These are the activations of a small neural network, seen along a few directions. Each row is one input.
Each table varies a few parts of the input and shows all the possible inputs, shuffled.
Descriptions start from the smaller parts, as in this example, which fits no table here: ring(8) and (point or line(11) or (values(2) and line(6))).
Shared parts are said once, and a part with two or three values counts as separate values.
(in the rows, 128 means zero)

Other details of the inputs shift rows strongly along two fixed directions, in all tables alike. That doesn't count.
To show where, the next rows are all for the same input, with only those details redrawn:
[118 109 165 133  99 149 121 166 123 106 130 154 100]
[158 172 142  74 184 112 140 138  97  74 206  83  96]
[139 150 123 147 163 130 145  88 141 159 114 124 174]

A family of inputs:
R1: [126 110 118 117  99 133 132 130 130 125 108 152 125]
R2: [134 123 110 150 170 121 138  75 139 179 100 112 156]
R3: [112  98 134 117  78 149 131 162 127 110 118 165 112]
R4: [129 119 146 140 116 140 124 131 128 130 108 144 117]
R5: [139 150 123 147 163 130 145  88 141 159 114 124 174]
R6: [ 97 104 137 150  55 121  98 184 135 127 105 114 113]
R7: [141 143 110 135 152 127 137  74 147 157 107 123 162]
R8: [146 138 109  60 183 100 137 128 101  81 188  73  82]
R9: [131 132  97 143 125 136 136 106 132 145 119 154 179]
R10: [123 100  93 126 138 121 134  96 138 164  94 131 152]
R11: [116 105 155 133 103 130 113 165 113 115 125 154  70]
R12: [129 118 101 137 164 125 133  72 148 174 104 112 153]
R13: [109  97 132 127  90 128 121 158 124 114 111 160  82]
R14: [124 113 125 128 104 136 132 126 135 121 107 146 121]
R15: [156 170 129  79 172 116 126 135  95  65 219  95 106]
R16: [136 145 114 135 153 131 143  82 148 153 122 124 170]
R17: [122 119 124 144 104 144 127 136 127 115 130 157 142]
R18: [142 157 120 157 162 131 132  96 131 149 128 135 180]
R19: [ 99 106 148 154  62 125  85 180 139 137 114 113 107]
R20: [119 108 110 121 109 116 127 134 126 135 107 157 113]
R21: [127 150 121 178 129 107 107 127 148 179 102  86 165]
R22: [108  99 143 131  94 132 113 153 129 122 118 159  78]
R23: [149 165 122  63 169 111 151 133 101  68 200  85 103]
R24: [ 96 103 128 136  50 123  94 187 129 130 101 119 119]
The inputs of R4 and R14 match in every part but one. If R21 is changed in the same way as R4 into R14, which row does it become?
Answer: R6
What is each input in this table made of?
Answer: line(4) and (point or line(5))
Change only the line(4) part in R3. List by row number the other rows that result.
Answer: R5, R16, R23
A walk changes only the line(5) part. It starts at R12 and steps to R22. List the rest of the walk in order.
Answer: R7, R16, R15

A family of inputs:
R25: [128 120  91  98 155 100 133  98 132 144 123  84 126]
R26: [109  96 140 160  83 157 123 139 137 133 102 195 133]
R27: [114 101 170 167  93 167 126 138 144 135 100 180 130]
R28: [101 104 128 167  69 133 101 155 140 150  96 151 135]
R29: [136 129 139  91 125 127 135 155 103  81 156 151  79]
R30: [101  83 127 146  82 126 111 146 139 156  77 144 107]
R31: [103 100 128 155  70 125 109 157 137 148  81 152 117]
R32: [105  86 139 166  93 136 106 140 141 165  80 137 116]
R33: [132 116 110 108 125 141 145 106 130 114 130 150 140]
R34: [123 120 122  81 107 106 117 171 108  83 157 100  69]
R35: [132 111 174 103 144 145 132 150 113  92 158 135  67]
R36: [128 143 166 108 120 117 108 180 110  91 163  91  68]
R37: [103  67 127 172  86 158 131 107 157 180  43 207 143]
R38: [123 140 139 108 105 116 106 188 106  85 176 100  98]
R39: [105  62 130 128  95 156 134 122 139 134  85 182 109]
R40: [140 160 115 135 157 104 122 116 124 145 132  89 138]
R41: [138 132 161 105 136 135 128 158 101  76 168 142  75]
R42: [113 123 112 169  86 129 120 132 150 168  82 134 178]
R43: [126 135 131  95 102 108 109 180 106  85 165 105  86]
R44: [137 153  74 141 190  91 136  57 147 196 105  84 179]
R45: [153 183 103 122 182  98 127  99 123 139 158  66 162]
R46: [138 161 122 140 147 116 119 125 128 138 143  84 164]
R47: [135 127 137  93 116 134 132 156 105  78 163 153  93]
R48: [118 141  79 202 137 113 132  58 171 233  44 132 221]
R49: [130 109 144  87 140 130 128 152 102  81 168 143  61]
R50: [142 163  70 132 164 105 146  65 154 172 113  76 215]
R51: [111 102 143 162  85 161 128 145 138 131 107 187 147]
R52: [133 121 115 111 125 147 150 115 130 111 135 144 153]
R53: [115 102 158 170  91 167 127 143 138 132 105 180 148]
R54: [122 118 119  87  98 115 115 167 113  85 160 103  90]
R55: [162 183 101  97 189 114 162  88 117 116 166 106 172]
R56: [163 179 114 112 202 119 151  80 116 120 170 106 158]
R57: [145 140 104  91 159 122 151  97 120 111 144 130 126]
R58: [111  76 154 159 106 160 126 129 137 144  89 184 111]
R59: [162 184 130 119 208 118 157  79 125 134 154 103 147]
R60: [148 183 130 123 175 109 125 115 130 133 160  56 163]
R61: [127 128 113 163 136 137 140  87 146 167  89 173 165]
R62: [125 120 160 106 131 121 111 164 116 108 153  86  66]
R63: [151 186 118 127 182 104 129  98 133 147 152  60 163]
R64: [133 134 181 115 127 152 132 163 113  79 171 133 103]
The inputs of R53 and R56 match in every part but one. If R64 is changed in the same way as R53 into R56, which row does it become?
Answer: R27
The inputs of R44 and R28 match in every part but one. If R62 is changed in the same way as R44 into R28, which row does it become?
Answer: R63
What is each input in this table made of?
Answer: values(2) and line(4) and line(5)
Change only the values(2) part in R26. List by row number the other rows that result.
Answer: R28
Change only the line(5) part in R39. List by row number the other rows that result.
Answer: R35, R37, R49, R58
Change only the line(4) part in R40. List by row number the other rows that result.
Answer: R32, R45, R46
Change only the values(2) part in R50. List by row number the other rows that result.
Answer: R52
A walk changes only the line(5) part. It starts at R59 and steps to R41. List the rest of the walk in order.
Answer: R61, R29, R57

A family of inputs:
R65: [101 103 150 153  66 126  96 190 125 132 104 136  98]
R66: [142 146  98 126 172 109 136  82 138 162 118  77 164]
R67: [141 160 160  89 151 117 118 171  99  66 208  86  73]
R68: [140 156 108 134 174 108 132  91 137 166 124  77 172]
R69: [150 144  91 103 183 127 174  58 134 136 125 145 169]
R70: [156 163 171  81 160 142 146 155  96  50 212 127  88]
R71: [125 103 128  85 112 131 127 146 110  82 149 154  70]
R72: [136 123 163 106 131 153 143 156 106  81 162 168  97]
R73: [152 150  99 126 186 121 149  64 130 148 126 123 160]
R74: [101  77 132 117  69 133 111 164 134 123 105 138  89]
R75: [154 176 124 145 181 128 142  74 137 149 138 117 173]
R76: [141 156 105 138 184 110 138  84 134 164 132 102 167]
R77: [ 88  89 122 201  13 160 100 165 159 158  65 184 193]
R78: [156 150 108 120 191 136 170  63 130 137 129 142 173]
R79: [130 119 157 113 120 139 119 161 105  90 157 152  82]
R80: [120 103 141 108 116 129 118 162 110  95 151 127  74]
R81: [ 90  78 106 179  50 130 110 132 164 192  30 167 148]
R82: [119 119 134 114 100 109 107 177 112 106 136 104  80]
R83: [140 185 112 150 161  99 126 102 140 164 124  71 176]
R84: [116  98 123  88 109 121 122 156 115  95 149 132  70]
R85: [ 93  89 155 212  60 161 105 134 174 191  44 158 173]
What is each input in this table made of?
Answer: point or (line(4) and line(5))
